These are the activations of a small neural network, seen along a few directions. Each row is one input.
In each table, some parts of the input vary, and every possible input appears once, in random order.
Descriptions start from the smaller parts, as in this example, which fits no table here: line(4) and (point or ring(11) or (values(3) and ring(5))).
Shared parts are said once, and a part with two or three values counts as separate values.
In the rows, 128 means zero.

Other details of the inputs shift rows strongly along two fixed directions, in all tables alike. That doesn't count.

Table:
x1: [165 159  99 124 143 110 155  39 124 151 129  75 135]
x2: [186 187 159 146 147 110 144  75 170 114 110  95 130]
x3: [ 67  62 119  84  96 119 108 171 109 132 130 138 136]
x4: [138 188 164 139 137  78 150  66 128  95 148  40 120]
x5: [127 128 114 124 118 125 144  62 125 148 100  81  58]
x6: [129 109 113 132 124 148 108 233  95  93 172 186 197]
x7: [144 197 102 174 182 129 115  92 127 125 164 168 159]
x8: [162 139  85 165 183 129 126 120  91  77 185 123 187]
x9: [109 123 102 153 150 150  86 195 137 146 140 236 158]
x10: [155  79 165 103  77 166 176 180 182 155  56 116 133]
x11: [ 82 125 117 152 149 155  74 187 123 136 152 241  90]
x12: [123 154 147 121 132 134 151  65 145 152  96 104  58]
x13: [100  86 169 106  95 117 110 189 117 111 107 149  84]
x14: [155 147 159 103 111  92 164 106 134 112  99  71 147]
x15: [139  81 137  98  91 177 184 148 155 196  51 111 133]
x16: [168 169  66 174 182 149 126  88  83 126 203 134 178]
x17: [161 196 174 157 156 114 124  64 151 101 127 101  65]
x18: [ 89  50 121  80  72 127 145 141 155 198  76  98  90]
x19: [ 82 112 137 147 121 108  74 222 113  96 176 189 149]
x20: [117 110 138  94 118 110 142  67  99 109 113  72  83]
x21: [105  84  91 125 142 126  79 192  99 100 159 200 185]
x22: [ 77  83 108 133 134 132  66 180  80  86 166 205 120]
x23: [134 207 151 165 163 126  94  92 122  81 176 168  99]
x24: [201 184 152 146 138 144 182  70 153 117 126  72 150]
x25: [178 181 116 180 174 121 130 141 109  65 193 117 182]
x26: [129 171  99 141 140 106 141  28 120 149 154  57 106]
x27: [111  98  68 138 139 140  78 185 111 145 158 215 165]
x28: [132 226 140 184 167 116  90  91 131  89 193 141 138]
x29: [115 105 136 113 129  88 143  83 129 124 123  61 113]
x30: [170 181 101 198 188 162 129 117 122 126 173 154 164]
x31: [100  84 186  85  67 135 137 170 193 166  58 117  91]
x32: [117  53 129  51  85 118 151 143 127 147  70  97 147]
x33: [ 62 131 108 149 138 149  78 187 126 150 162 222 135]
x34: [131 101 169  75  68 142 148 161 175 157  49 130 132]
x35: [147 185 168 136 140  88 148  58 106  80 138  62  84]
x36: [131  73 165  78  77 107 154 181 154 137  59 106 134]
x37: [ 70 126 110 161 145 148  73 194 134 147 154 219 129]
x38: [145  48 105  95  89 158 175 149 141 193  72  92 131]
x39: [131 163 107 135 132 117 143  30 107 135 135  81  70]
x40: [135  35 123  57  82 151 175 156 119 152  70  75 156]
Description of these inputs: values(2) and line(4) and ring(5).
Question: Changing only the ring(5) part turns x8 into x38. The same change can be made to x40. Which row results?
Answer: x16
Question: Start at x5 and move only the line(4) part, one step at a time. The first step leads to x18. Which rows follow, in order?
Answer: x27, x38
Question: Change only the ring(5) part in x11. List by row number the other rows that result.
Answer: x5, x13, x17, x22

Table:
x41: [ 84 126 137 140 129 146  99 172 133 141 137 187 110]
x42: [107 169 119 143 144 115 111  87 113 121 162 130 106]
x43: [111 106 101 136 124 165 115 167 118 147 147 168 154]
x44: [161 166 174 136 137 111 165  55 151 109  99  59  88]
x45: [133 102  99 135 127 162 118 175 110 138 146 172 148]
x46: [108  94 108 120 136 130 102 167 104 108 138 163 152]
x47: [115  46 150  71  74 114 165 156 143 163  59  72 128]
x48: [111  74 164  93  77 141 150 157 163 172  48 114  66]
x49: [151 160 155 111 127 101 155  45 124 106 109  56  92]
x50: [ 88  96  97 127 133 133 102 155 116 142 148 169 141]
x51: [160 154 113 157 145 127 145 127 114 106 165 110 172]
x52: [137 138  95 153 163 115 118  96 111 118 157 121 129]
x53: [125 117 110 133 126 146 101 172 133 142 129 191 144]
x54: [156 171 124 150 149 113 126 122 138 109 154 130 168]
x55: [129 162 135 138 135 102 109 109 110  95 172 116 132]
x56: [163 152 117 143 157 140 143 114 105 100 156 125 159]
x57: [125 117 124 122 126 140 106 175 133 120 125 191 159]
x58: [148 160 138 124 129 102 153  43 128 130 111  60  73]
x59: [112  77 149  71  71 146 159 142 174 198  37 109 111]
x60: [136 169 151 159 149 113 119 125 139  96 161 118 127]
Question: What do these inputs look like to the network?
Answer: line(4) and ring(5)
Question: Changing only the line(4) part turns x57 into x59. The same change can be made to x56. Which row results?
Answer: x43
Question: Change only the ring(5) part in x47. List by row number the other rows that result.
Answer: x51, x54, x55, x60
